A small network was trained on invented records. Each row is its activation on one of them, seen along a few directions.
After each row come some of the record's fields: Muk, Nozeg, Dok, Mizo, Geza, Vaguf, Nov, Ribo.
Not every record has every field; a missing one is written missing.
The largest differences between rows may come from other fields.
(in the rows, 500 means zero)
Strong random noise was added to every row along 3 fixed directions; ignore it. To show where, here is one row again and again, with new noise each time:
[544 553 508 477 615 342 475 601 390 517 587 604 479 729 569 533 511 480
 435]
[663 562 403 473 652 425 296 583 276 456 464 428 517 854 475 660 422 647
 617]
[497 585 583 466 606 309 587 642 417 578 637 655 482 697 587 461 540 414
 341]
[422 438 478 525 542 248 551 473 573 448 725 876 377 501 778 497 607 294
 317]
[676 708 222 485 557 329 547 391 292 462 568 601 515 604 814 792 292 566
 573]

[572 680 621 410 550 523 531 719 315 680 417 281 602 726 313 475 406 619
 563]
Muk=b1, Nozeg=y1, Dok=s3, Mizo=f1, Geza=missing, Vaguf=missing, Nov=d1, Ribo=missing
[477 756 564 460 451 401 804 538 454 698 618 537 547 456 646 450 495 397
 352]
Muk=b1, Nozeg=y1, Dok=s3, Mizo=f1, Geza=missing, Vaguf=missing, Nov=d2, Ribo=missing
[402 489 659 560 483 432 551 575 627 548 599 561 418 529 389 365 593 558
 501]
Muk=b1, Nozeg=y1, Dok=s4, Mizo=f2, Geza=z1, Vaguf=e1, Nov=d1, Ribo=v2
[550 570 325 529 490 530 430 433 442 459 461 477 447 489 497 626 377 675
 677]
Muk=b2, Nozeg=y1, Dok=s1, Mizo=f2, Geza=z1, Vaguf=e1, Nov=d1, Ribo=v2
[553 356 360 455 513 554 356 359 496 381 447 597 546 463 573 575 562 346
 491]
Muk=b2, Nozeg=y2, Dok=s3, Mizo=f1, Geza=missing, Vaguf=missing, Nov=d2, Ribo=missing
[623 455 459 504 552 626 262 543 352 397 332 233 553 639 348 579 462 635
 711]
Muk=b1, Nozeg=y1, Dok=s4, Mizo=f1, Geza=missing, Vaguf=missing, Nov=d2, Ribo=missing
[512 425 390 541 473 513 507 304 526 426 501 574 515 319 651 575 431 468
 520]
Muk=b2, Nozeg=y2, Dok=s1, Mizo=f1, Geza=missing, Vaguf=missing, Nov=d1, Ribo=missing
[523 662 309 522 412 410 587 363 496 478 622 639 424 395 751 685 357 537
 545]
Muk=b1, Nozeg=y1, Dok=s2, Mizo=f2, Geza=z2, Vaguf=e2, Nov=d1, Ribo=v2
[501 341 424 520 489 561 187 491 520 378 460 439 460 587 379 576 511 583
 654]
Muk=b1, Nozeg=y1, Dok=s2, Mizo=f1, Geza=missing, Vaguf=missing, Nov=d1, Ribo=missing
[527 354 354 580 477 505 240 401 566 357 509 567 340 559 534 563 581 509
 618]
Muk=b1, Nozeg=y1, Dok=missing, Mizo=f2, Geza=z2, Vaguf=e2, Nov=d2, Ribo=v2
[483 468 598 443 562 517 490 560 444 566 464 452 550 612 456 411 543 462
 448]
Muk=b2, Nozeg=y2, Dok=s3, Mizo=f1, Geza=missing, Vaguf=missing, Nov=d1, Ribo=missing
[489 599 490 562 505 397 554 543 482 541 576 543 419 587 558 520 486 581
 566]
Muk=b1, Nozeg=y1, Dok=s4, Mizo=f2, Geza=z1, Vaguf=e2, Nov=d1, Ribo=v2
[405 390 610 527 500 514 463 555 565 523 512 482 412 492 363 336 577 536
 477]
Muk=b2, Nozeg=y1, Dok=s1, Mizo=f2, Geza=z2, Vaguf=e1, Nov=d1, Ribo=v2
[534 561 547 456 470 558 636 571 440 561 449 449 585 489 455 514 449 456
 476]
Muk=b1, Nozeg=y2, Dok=s4, Mizo=f1, Geza=missing, Vaguf=missing, Nov=d2, Ribo=missing
[491 588 453 423 467 545 581 525 423 522 433 457 658 423 507 491 442 402
 382]
Muk=b2, Nozeg=y1, Dok=s2, Mizo=f1, Geza=missing, Vaguf=missing, Nov=d2, Ribo=missing
[459 694 588 476 431 405 745 550 511 633 552 484 509 465 565 401 460 467
 384]
Muk=b1, Nozeg=y1, Dok=s3, Mizo=f2, Geza=z2, Vaguf=e2, Nov=d2, Ribo=v2
[486 246 430 570 508 532 170 429 585 307 461 547 384 465 467 574 572 502
 687]
Muk=b1, Nozeg=y1, Dok=s4, Mizo=f1, Geza=missing, Vaguf=missing, Nov=d1, Ribo=missing
[465 309 457 527 491 536 290 441 581 351 530 472 383 516 448 538 551 570
 604]
Muk=b1, Nozeg=y2, Dok=s2, Mizo=f2, Geza=missing, Vaguf=missing, Nov=d1, Ribo=missing
[402 227 517 536 525 519 362 479 646 399 494 650 382 496 472 353 697 265
 402]
Muk=b2, Nozeg=y2, Dok=s4, Mizo=f2, Geza=z2, Vaguf=e2, Nov=d2, Ribo=v2
[659 573 407 495 566 576 357 499 379 482 419 408 504 664 481 561 461 600
 590]
Muk=b2, Nozeg=y1, Dok=missing, Mizo=f2, Geza=z2, Vaguf=e2, Nov=d2, Ribo=v1
[435 525 509 529 421 422 620 455 584 539 603 611 465 348 645 488 473 437
 454]
Muk=b1, Nozeg=y1, Dok=missing, Mizo=f1, Geza=missing, Vaguf=missing, Nov=d1, Ribo=missing
[409 514 588 590 489 375 595 579 597 556 582 594 426 508 527 391 545 479
 469]
Muk=b1, Nozeg=y1, Dok=s4, Mizo=f2, Geza=z1, Vaguf=e2, Nov=d1, Ribo=v2
[414 388 432 587 406 444 545 300 699 398 617 668 416 238 694 554 493 424
 502]
Muk=b1, Nozeg=y2, Dok=missing, Mizo=f1, Geza=missing, Vaguf=missing, Nov=d1, Ribo=missing
[427 287 513 581 430 504 317 438 648 351 523 587 384 426 523 514 645 502
 492]
Muk=b1, Nozeg=y1, Dok=s2, Mizo=f1, Geza=missing, Vaguf=missing, Nov=d2, Ribo=missing
[412 275 520 508 506 478 309 525 575 393 510 580 395 549 441 496 664 406
 446]
Muk=b1, Nozeg=y2, Dok=s2, Mizo=f1, Geza=missing, Vaguf=missing, Nov=d2, Ribo=missing
[555 780 513 539 561 452 665 577 394 631 497 460 539 552 549 562 366 672
 532]
Muk=b2, Nozeg=y1, Dok=s1, Mizo=f2, Geza=z1, Vaguf=e2, Nov=d1, Ribo=v1
[487 451 376 545 415 477 502 315 586 486 502 589 486 343 640 545 518 469
 513]
Muk=b2, Nozeg=y1, Dok=s3, Mizo=f1, Geza=missing, Vaguf=missing, Nov=d2, Ribo=missing
[446 403 805 564 563 549 303 757 611 540 437 341 379 720 142 281 596 638
 537]
Muk=b1, Nozeg=y1, Dok=missing, Mizo=f2, Geza=z2, Vaguf=e2, Nov=d1, Ribo=v1
[438 566 530 464 495 378 674 510 465 573 653 650 478 475 683 499 517 374
 341]
Muk=b1, Nozeg=y2, Dok=s2, Mizo=f1, Geza=missing, Vaguf=missing, Nov=d1, Ribo=missing
[553 555 415 531 516 523 425 446 520 462 463 504 475 459 567 581 395 592
 605]
Muk=b2, Nozeg=y1, Dok=missing, Mizo=f2, Geza=z2, Vaguf=e2, Nov=d1, Ribo=v1
[523 561 458 488 493 467 581 499 465 535 600 568 511 504 606 600 501 475
 443]
Muk=b1, Nozeg=y2, Dok=s2, Mizo=f1, Geza=missing, Vaguf=missing, Nov=d2, Ribo=missing
[483 612 557 507 451 515 634 527 464 601 556 436 523 468 524 482 433 524
 490]
Muk=b1, Nozeg=y1, Dok=missing, Mizo=f1, Geza=missing, Vaguf=missing, Nov=d1, Ribo=missing
[551 616 593 496 501 563 592 582 412 618 484 346 595 561 397 437 487 511
 502]
Muk=b1, Nozeg=y1, Dok=s4, Mizo=f1, Geza=missing, Vaguf=missing, Nov=d2, Ribo=missing
[432 321 476 532 442 589 374 378 602 414 467 537 434 326 461 472 525 503
 561]
Muk=b2, Nozeg=y1, Dok=s1, Mizo=f2, Geza=missing, Vaguf=missing, Nov=d1, Ribo=missing
[561 696 449 508 462 570 666 481 424 628 460 397 600 381 514 588 353 589
 512]
Muk=b2, Nozeg=y1, Dok=s1, Mizo=f1, Geza=missing, Vaguf=missing, Nov=d2, Ribo=missing
[381 487 701 450 533 398 627 635 537 627 606 592 480 530 459 317 688 296
 296]
Muk=b1, Nozeg=y2, Dok=s3, Mizo=f1, Geza=missing, Vaguf=missing, Nov=d2, Ribo=missing
[514 358 406 531 498 466 420 362 577 383 485 632 415 387 586 533 550 396
 430]
Muk=b2, Nozeg=y2, Dok=s1, Mizo=f2, Geza=z2, Vaguf=e2, Nov=d2, Ribo=v1
[334 271 680 542 545 414 351 602 693 353 609 725 373 546 454 306 828 378
 404]
Muk=b1, Nozeg=y1, Dok=s3, Mizo=f2, Geza=z1, Vaguf=e1, Nov=d2, Ribo=v1
[555 519 390 512 425 556 545 327 509 488 456 488 528 275 554 559 431 514
 534]
Muk=b2, Nozeg=y1, Dok=s1, Mizo=f2, Geza=missing, Vaguf=missing, Nov=d2, Ribo=missing
[596 571 334 555 454 555 407 379 375 460 419 347 495 500 528 704 326 706
 727]
Muk=b1, Nozeg=y1, Dok=s1, Mizo=f1, Geza=missing, Vaguf=missing, Nov=d1, Ribo=missing
[525 482 512 510 516 504 383 499 476 484 467 408 512 596 404 575 454 636
 584]
Muk=b1, Nozeg=y2, Dok=s2, Mizo=f1, Geza=missing, Vaguf=missing, Nov=d1, Ribo=missing
[496 563 438 471 497 469 622 428 473 540 532 531 535 444 657 544 438 463
 491]
Muk=b2, Nozeg=y2, Dok=s3, Mizo=f1, Geza=missing, Vaguf=missing, Nov=d1, Ribo=missing
[486 508 417 545 448 482 554 392 529 469 546 554 463 346 607 616 401 491
 542]
Muk=b1, Nozeg=y2, Dok=s1, Mizo=f1, Geza=missing, Vaguf=missing, Nov=d1, Ribo=missing
[505 387 357 504 518 576 356 420 483 369 489 509 530 514 558 617 542 503
 529]
Muk=b2, Nozeg=y2, Dok=s2, Mizo=f1, Geza=missing, Vaguf=missing, Nov=d2, Ribo=missing
[505 379 353 540 533 455 419 350 542 305 536 754 467 444 704 512 580 291
 444]
Muk=b2, Nozeg=y2, Dok=s4, Mizo=f2, Geza=z1, Vaguf=e2, Nov=d2, Ribo=v1
[419 511 662 423 491 489 612 569 535 582 562 538 477 514 443 400 559 431
 424]
Muk=b1, Nozeg=y2, Dok=s3, Mizo=f2, Geza=missing, Vaguf=missing, Nov=d1, Ribo=missing

Here are new rows. What are their fields?
[587 598 502 447 571 469 504 552 320 484 482 464 572 648 441 528 483 562
 508]
Muk=b1, Nozeg=y2, Dok=s1, Mizo=f2, Geza=z1, Vaguf=e1, Nov=d2, Ribo=v1
[432 265 442 556 447 597 388 419 649 365 446 582 470 310 547 470 596 380
 504]
Muk=b2, Nozeg=y1, Dok=s4, Mizo=f1, Geza=missing, Vaguf=missing, Nov=d2, Ribo=missing
[475 194 498 524 529 554 234 434 619 339 479 616 488 538 462 474 663 408
 431]
Muk=b2, Nozeg=y2, Dok=s2, Mizo=f1, Geza=missing, Vaguf=missing, Nov=d2, Ribo=missing
[522 484 475 511 411 524 625 417 518 465 517 590 541 327 669 502 511 381
 427]
Muk=b1, Nozeg=y1, Dok=s4, Mizo=f1, Geza=missing, Vaguf=missing, Nov=d2, Ribo=missing
[487 443 602 486 543 521 385 563 476 518 474 407 488 662 374 476 560 572
 569]
Muk=b1, Nozeg=y2, Dok=s3, Mizo=f1, Geza=missing, Vaguf=missing, Nov=d1, Ribo=missing
[680 747 349 401 490 586 694 439 308 580 408 359 666 548 583 665 283 620
 564]
Muk=b2, Nozeg=y2, Dok=s3, Mizo=f2, Geza=missing, Vaguf=missing, Nov=d2, Ribo=missing
[537 552 453 461 454 492 605 483 479 553 538 456 500 466 524 552 438 542
 483]
Muk=b1, Nozeg=y2, Dok=s2, Mizo=f2, Geza=missing, Vaguf=missing, Nov=d2, Ribo=missing
[438 546 742 452 590 545 510 746 463 640 529 399 542 636 335 335 579 522
 385]
Muk=b2, Nozeg=y1, Dok=s2, Mizo=f1, Geza=missing, Vaguf=missing, Nov=d1, Ribo=missing
[488 315 360 524 529 492 331 376 551 366 548 612 443 490 624 577 606 398
 456]
Muk=b2, Nozeg=y2, Dok=s2, Mizo=f1, Geza=missing, Vaguf=missing, Nov=d2, Ribo=missing
[429 570 585 470 537 459 618 526 532 551 516 582 572 517 537 441 568 383
 357]
Muk=b2, Nozeg=y2, Dok=s3, Mizo=f1, Geza=missing, Vaguf=missing, Nov=d2, Ribo=missing
[522 693 458 508 445 471 733 467 467 606 512 427 538 405 573 599 306 556
 569]
Muk=b1, Nozeg=y2, Dok=s4, Mizo=f1, Geza=missing, Vaguf=missing, Nov=d1, Ribo=missing
[524 423 406 521 499 483 327 428 480 394 549 544 440 510 605 599 508 521
 566]
Muk=b1, Nozeg=y1, Dok=s2, Mizo=f1, Geza=missing, Vaguf=missing, Nov=d1, Ribo=missing
[342 571 528 503 427 366 779 468 688 587 646 755 371 295 698 414 495 339
 333]
Muk=b2, Nozeg=y2, Dok=s3, Mizo=f2, Geza=z2, Vaguf=e2, Nov=d1, Ribo=v2
[553 702 443 546 512 351 616 492 392 564 570 556 431 521 658 621 391 622
 546]
Muk=b1, Nozeg=y1, Dok=s1, Mizo=f2, Geza=z1, Vaguf=e2, Nov=d1, Ribo=v1
[584 586 431 470 402 655 635 399 459 508 375 348 654 332 487 512 336 537
 552]
Muk=b2, Nozeg=y1, Dok=s4, Mizo=f2, Geza=missing, Vaguf=missing, Nov=d2, Ribo=missing
[446 557 509 485 418 466 690 402 573 584 549 607 545 303 662 448 450 408
 418]
Muk=b2, Nozeg=y1, Dok=s3, Mizo=f1, Geza=missing, Vaguf=missing, Nov=d1, Ribo=missing
[503 500 528 508 578 432 439 577 520 507 511 455 439 598 403 495 494 680
 552]
Muk=b2, Nozeg=y2, Dok=s2, Mizo=f2, Geza=z1, Vaguf=e1, Nov=d1, Ribo=v1
[433 417 652 548 446 564 495 586 614 554 459 357 447 437 256 377 546 594
 524]
Muk=b1, Nozeg=y1, Dok=s1, Mizo=f2, Geza=missing, Vaguf=missing, Nov=d2, Ribo=missing
[443 451 631 458 569 557 388 661 490 563 439 424 515 618 341 394 579 513
 515]
Muk=b2, Nozeg=y1, Dok=s3, Mizo=f1, Geza=missing, Vaguf=missing, Nov=d1, Ribo=missing
[520 285 447 534 499 587 294 447 510 333 375 420 511 572 420 535 583 486
 577]
Muk=b1, Nozeg=y2, Dok=s4, Mizo=f1, Geza=missing, Vaguf=missing, Nov=d2, Ribo=missing
[536 473 506 549 502 503 459 523 504 513 499 433 460 501 484 511 529 523
 568]
Muk=b1, Nozeg=y1, Dok=s4, Mizo=f1, Geza=missing, Vaguf=missing, Nov=d2, Ribo=missing
[601 452 404 504 520 514 345 428 474 402 424 401 537 574 504 624 468 589
 635]
Muk=b1, Nozeg=y2, Dok=s3, Mizo=f1, Geza=missing, Vaguf=missing, Nov=d2, Ribo=missing
[528 534 413 507 467 500 645 466 477 484 501 560 578 447 608 477 495 456
 451]
Muk=b2, Nozeg=y1, Dok=s4, Mizo=f2, Geza=z1, Vaguf=e1, Nov=d2, Ribo=v2
